A small network was shown many inputs. Here are its activations along a few directions, one row for each input.
In each table, some parts of the input vary, and every possible input appears once, in random order.
A made-up example of a description, with smaller parts first: one of 2 separate values, together with either a single point or one of 9 places along a line or (one of 4 places along a line, together with one of 5 places around a ring).
Shared parts are said once, and a part with two or three values counts as separate values.
In the rows, 128 means zero.

Other details of the inputs vary at random and push rows far along two fixed directions, the same in every table; ignore that.

Rows:
r1: [120 120 117 139 122 129 133 125 133 112 125 131 127]
r2: [120 129 136 140 115 128 118 112 137 112 123 116 129]
r3: [130 142 143 131 115 127 110 113 124 123 115 118 127]
r4: [137 137 158 100 102 231 145 167  74 177 146 133 131]
r5: [135 136 138 139 115 119 115 123 134 118 116 120 120]
r6: [126 115 120 143 123 123 129 128 131 117 121 137 128]
r7: [119 138 132 135 124 120 130 111 138 111 127 129 130]
r8: [119 131 134 133 117 138 130 119 132 118 131 128 125]
r9: [134 137 133 134 121 114 127 123 141 116 117 131 120]
r10: [134 129 134 122 140 118 118 137 132 134 124 115 123]
r11: [133 129 134 146 118 128 112 126 120 124 118 119 136]
r12: [124 124 117 132 143 121 132 127 128 129 134 117 132]
r13: [131 136 135 125 137 108 117 111 137 129 119 111 125]
r14: [124  99  73  95 145 122 217 145 150 113 168 223  93]
r15: [117 135 132 126 133 106 116 118 139 129 133 109 140]
r16: [120  92  64  91 149 128 233 151 153 116 174 239  84]
r17: [137 124 121 124 135 111 119 132 132 134 132 131 131]
r18: [133 126 156  99 125 227 125 176  53 197 149 108 163]
r19: [119 130 131 122 139 126 133 121 131 130 139 114 131]
r20: [116 131 133 131 145 107 108 117 140 120 124 103 136]
r21: [146 127 144  91 126 221 147 167  72 187 160 133 140]
r22: [131 116 120 137 142 109 127 130 130 132 129 121 135]
r23: [125 133 128 128 121 121 129 116 138 120 119 138 116]
r24: [128 121 127 149 121 122 118 127 130 120 115 129 128]
r25: [132 127 132 137 117 118 123 124 143 113 116 127 115]
r26: [123 126 121 141 123 131 129 126 129 118 124 129 126]
r27: [136 134 137 120 129 118 119 136 130 142 128 115 129]
r28: [125 136 125 141 124 124 125 120 129 116 120 125 135]
r29: [124 128 124 137 121 130 128 124 124 119 126 126 131]
r30: [131 131 134 145 121 126 116 126 121 124 115 123 139]
r31: [122 138 142 141 116 123 111 110 131 114 123 112 131]
r32: [129 141 134 122 122 128 132 116 130 123 120 136 125]
r33: [127 128 129 123 118 130 132 119 133 121 121 136 120]
r34: [118 123 117 133 148 111 119 129 132 124 125 113 135]
r35: [137 121 124 127 143 119 112 134 127 133 126 123 129]
r36: [138 129 131 123 137 118 132 132 136 134 130 120 117]
r37: [137 123 131 142 118 131 112 125 131 119 118 129 123]
r38: [121 128 116 129 136 109 124 128 133 131 132 119 140]
r39: [137 131 128 135 124 127 126 126 129 122 123 142 125]
r40: [129 124 130 135 131 110 110 133 124 140 125 112 147]
r41: [125 133 129 116 144 112 118 123 132 129 122 118 127]
r42: [127 137 131 114 133 107 119 119 134 136 125 120 132]
Description of these inputs: one of 6 places around a ring, together with either one of 3 separate values or one of 4 places along a line.
- The inputs of r34 and r41 match in every part but the place on the ring of 6. If r28 is changed in the same way as r34 into r41, which row does it become? => r32
- The inputs of r20 and r18 match in every part but the place on the ring of 6. If r8 is changed in the same way as r20 into r18, which row does it become? => r24
- List by row number the other rows that have the place on the ring of 6 in common with r25. => r4, r5, r9, r10, r27, r36

Rows:
r43: [135 152 159 114 131 163 102 122  94 166 134  80 155]
r44: [138 129 160 133 129 174  93 140  88 165 121  77 145]
r45: [143 138 157 143 104 172  94 147  83 160 127 102 159]
r46: [136 152 157 102 122 161 108 143  96 172 138  91 152]
r47: [138 142 161 121  97 194 113 130  90 148 123 126 128]
r48: [116 118 102  89 159  94 173 124 151 128 154 163 121]
r49: [144 141 159 141 109 172  92 143  77 155 107  90 162]
r50: [121  85  69  97 165 112 203 146 157 123 168 188 101]
r51: [114 143 132 204 130  10  59  63 197  43  68  79 120]
r52: [120 103  84 120 144 114 164 142 138 123 141 186 122]
r53: [137 151 139 200 121  19  48  64 197  50  53  88 107]
r54: [127 101  97 116 155 103 170 149 154 124 153 162 109]
r55: [127 120 111 109 118 123 182 135 149 112 140 188  93]
r56: [121 138 155 127 100 182 120 140 102 146 133 108 142]
r57: [103 107  80 104 136 127 200 131 147 106 159 194 104]
- Describe the family of inputs behind these rows. => one of 3 separate values, together with one of 5 places along a line
- Which other rows does r44 become when the choice among 3 separate values takes its other values? List them by row number. => r50, r54
- Which other rows does r46 become when the place on the line of 5 takes its other values? List them by row number. => r45, r54, r55, r56
